Each row below holds a small network's activations on one record, seen along a few directions.
Here are examples, each followed by its value of one field, Divi.
Other fields move the rows too, some of them a lot.
In the rows, zero is written as 500.
Random noise pushes rows far along 3 fixed directions. That doesn't count. These rows show it; they differ only by the noise:
[624 449 498 497 577 494 745 573 503 541 340 536 583 382 412 533 644 354
 520 305 500 358 503]
[416 686 383 701 190 491 214 349 448 602 447 270 453 701 457 628 369 430
 689 685 531 436 427]
[275 446 302 734 445 469 476 438 587 663 449 441 695 474 585 623 307 542
 303 436 218 551 422]
[743 548 569 470 500 514 680 565 433 488 313 461 461 449 302 527 744 247
 746 358 693 245 515]
[506 484 410 409 464 447 638 474 502 618 425 609 613 513 631 526 425 588
 303 559 338 614 504]

[459 385 505 661 528 466 440 527 678 467 492 404 559 322 480 427 529 405
 550 427 631 530 448] => k3
[632 504 565 362 469 472 472 497 481 454 506 537 440 496 532 375 544 539
 549 663 676 621 505] => k4
[575 644 499 438 360 523 416 441 350 515 483 461 398 679 444 557 500 478
 638 631 556 431 498] => k9
[692 472 526 428 569 517 742 568 444 523 330 537 537 418 382 474 684 363
 593 349 558 356 482] => k9
[321 599 498 668 438 547 247 438 441 439 647 364 396 600 453 587 404 520
 584 557 500 419 490] => k8
[690 489 567 306 469 426 593 510 542 487 429 571 484 428 584 342 587 504
 504 654 698 639 536] => k2
[791 594 566 379 426 508 619 510 439 504 305 467 421 536 383 461 697 304
 779 494 689 366 531] => k5
[525 763 385 553 171 532 293 325 338 614 392 325 407 791 480 607 409 485
 715 766 485 446 454] => k7
[685 549 528 282 588 542 856 579 359 538 355 662 512 506 462 549 660 480
 469 374 413 357 577] => k7
[487 632 591 599 447 562 290 478 400 366 599 344 306 596 341 548 561 403
 752 534 695 301 512] => k8
[580 545 592 416 422 480 354 465 501 416 563 462 378 541 502 406 541 494
 633 689 748 572 510] => k6
[319 391 445 667 510 474 326 465 667 507 580 423 577 423 593 457 347 569
 396 515 437 657 452] => k5
[408 529 385 709 396 515 399 443 492 587 433 360 558 537 445 598 428 435
 568 464 419 416 420] => k9
[353 424 460 629 555 492 478 517 558 504 562 497 566 465 493 582 438 502
 415 370 395 471 476] => k3
[710 330 448 422 642 476 911 601 545 602 238 630 700 271 487 422 666 397
 411 273 418 486 460] => k4
[414 375 448 336 534 408 558 473 645 557 566 684 629 437 818 373 326 761
 143 669 334 887 530] => k5
[340 444 478 556 459 454 279 429 576 468 645 466 502 492 611 449 327 627
 373 663 518 714 456] => k2
[759 617 483 261 421 503 726 465 356 575 308 602 476 595 533 485 604 472
 545 605 470 471 544] => k8
[749 640 502 309 329 481 561 443 365 560 339 526 425 626 499 455 582 470
 660 691 628 518 509] => k4
[487 479 603 256 660 518 593 561 411 389 686 719 428 517 588 467 492 693
 285 544 430 598 602] => k1
[635 537 680 203 523 476 447 519 405 337 662 620 312 571 521 387 554 593
 507 706 744 609 578] => k2
[448 490 511 648 545 543 436 521 522 456 518 401 488 432 407 515 535 433
 576 405 536 408 481] => k1
[329 628 434 363 460 545 457 428 312 547 657 635 457 765 631 650 286 782
 250 646 181 572 550] => k7
[545 432 478 546 465 454 500 478 627 533 411 445 565 371 547 381 522 446
 529 548 604 609 454] => k6
[398 583 361 516 268 448 304 345 488 615 509 454 527 694 656 546 271 639
 413 779 372 682 456] => k6
[555 528 489 551 461 511 483 475 499 497 431 426 491 474 462 459 545 437
 593 531 570 481 480] => k1
[440 423 365 639 451 467 532 480 618 630 386 454 643 426 549 507 436 466
 440 440 376 561 429] => k3

Here are new rows. What is Divi for each?
[467 433 467 433 513 437 546 498 564 533 519 593 584 434 661 416 423 645
 311 602 455 715 497] => k4
[596 486 559 145 449 396 508 467 508 479 600 706 455 536 757 322 421 747
 280 861 592 867 565] => k2
[477 470 559 763 637 607 493 587 503 403 468 325 469 342 228 572 667 262
 732 170 610 183 472] => k7
[714 399 522 510 621 506 798 608 577 533 262 514 599 311 371 460 729 263
 624 214 546 336 498] => k5
[596 553 411 484 418 495 621 460 452 601 324 494 553 536 510 527 527 452
 529 526 405 457 479] => k8
[518 400 524 560 654 503 672 583 513 478 453 520 572 359 381 548 606 378
 484 231 491 353 486] => k2
[552 570 427 497 454 532 592 471 404 585 389 498 519 572 472 572 510 470
 516 484 368 404 490] => k8
[660 510 681 310 588 499 581 595 494 370 551 578 379 466 455 410 665 456
 596 490 726 449 598] => k5
[624 607 475 346 430 510 606 472 359 551 419 584 465 628 526 540 522 540
 499 593 425 484 551] => k1
